A small network was trained on made-up records. Each row is its average activation on records with the value named, seen along a few directions.
Values that are neighbours, or in one group, have similar rows; names and order tell nothing.
In the rows, 500 means zero.
Strong random noise was added to every row along 2 fixed directions; ignore it. To show where, here is one row again and again, with new noise each time:
767	579	934	332	147	467	630	518	429	573	778	496	558
537	569	673	487	435	448	568	456	355	553	479	485	527
493	551	374	518	619	492	315	704	749	621	711	492	376
494	565	586	516	508	451	521	483	403	560	467	485	499


Field LIVA:
mot: 409	555	414	561	613	469	449	466	468	548	472	486	452
tuma: 698	454	754	326	256	353	697	506	372	578	722	448	568
mumul: 397	441	511	582	451	658	469	466	524	167	301	601	602
bosu: 565	590	729	522	303	636	682	223	302	466	398	483	597
kolep: 540	592	518	504	530	547	710	326	203	620	284	387	462
sez: 406	392	214	687	630	489	509	633	547	349	228	635	543
diruk: 591	407	433	386	687	423	477	403	440	734	610	316	441
vuze: 487	583	691	475	181	685	483	456	572	377	451	617	574
bevu: 418	412	491	554	526	533	567	355	393	435	320	688	519
keza: 532	287	664	431	292	311	722	468	317	159	444	474	662
mape: 312	709	200	592	897	649	246	309	470	693	132	435	421
silof: 372	362	574	511	519	248	684	454	240	350	361	444	633
The values of LIVA form a 3 by 4 grid.
What is the length, in steps, of the shortest route from keza to bosu?
Answer: 4
A value of LIVA combines one of 3 hidden first parts with one of 4 second parts; all combinations occur once.
vuze and bosu share the first part; vuze and silof share the second. Which value has the first part of silof and the second part of bosu?
Answer: tuma
keza and diruk share the first part; keza and sez share the second. Which value has the first part of sez and the second part of diruk?
Answer: kolep

Field LIF:
gune: 338	504	320	589	540	691	315	653	805	254	505	565	540
zozi: 424	370	611	593	386	487	581	549	554	221	492	470	545
suve: 329	474	192	837	703	695	326	582	685	484	243	515	434
bave: 604	271	377	417	521	377	406	759	668	282	595	620	475
vukal: 773	648	783	385	175	621	545	449	518	571	761	592	593
kavu: 580	613	427	420	495	702	480	302	458	726	466	369	436
nirad: 430	543	384	580	685	441	563	487	561	556	449	517	383
rago: 427	608	506	451	732	331	565	253	232	663	354	431	468
kazi: 357	648	558	410	627	520	637	145	82	635	108	348	512
dugis: 394	401	613	564	389	525	528	525	439	496	525	572	542
linel: 529	549	488	402	481	322	546	638	475	638	643	465	541
sivu: 619	371	651	483	442	246	583	467	245	417	455	524	581
The values of LIF form a 3 by 4 grid.
What is the length, in steps, of the shortest route from rago to gune?
Answer: 5
A value of LIF combines one of 3 hidden first parts with one of 4 second parts; all combinations occur once.
nirad and dugis share the first part; nirad and vukal share the second. Which value has the first part of vukal and the second part of dugis?
Answer: suve

Field PUVIL:
vizig: 349	437	360	585	731	252	520	493	230	548	224	572	497
nuko: 406	663	388	500	609	501	499	396	418	653	479	431	366
rak: 431	488	351	635	580	688	342	386	580	386	416	558	477
venod: 448	383	507	526	529	445	417	625	667	349	446	484	546
ket: 603	432	522	390	466	418	587	464	334	605	611	499	443
mor: 566	383	509	398	514	353	440	772	710	517	756	535	464
zot: 640	587	480	484	372	739	389	701	868	545	866	475	358
ziteg: 571	650	368	438	536	574	345	607	729	727	716	519	429
pebuv: 453	507	231	544	726	437	437	518	503	683	490	408	422
nebo: 415	672	442	581	575	632	434	433	571	588	472	471	492
zenen: 543	356	583	445	430	409	537	677	552	416	578	536	574
vil: 405	469	364	582	524	539	473	528	645	292	473	514	554
vuzik: 414	424	503	569	543	606	425	464	600	345	342	509	493
The values of PUVIL form a ring.
Going along PUVIL from pebuv by way of its neighbour ket, in what order are vizig, rak, ziteg, vuzik met?
Answer: vizig, vuzik, rak, ziteg
Which values are neighbours of venod? Give them in the order they are listed.
Answer: zenen, vil
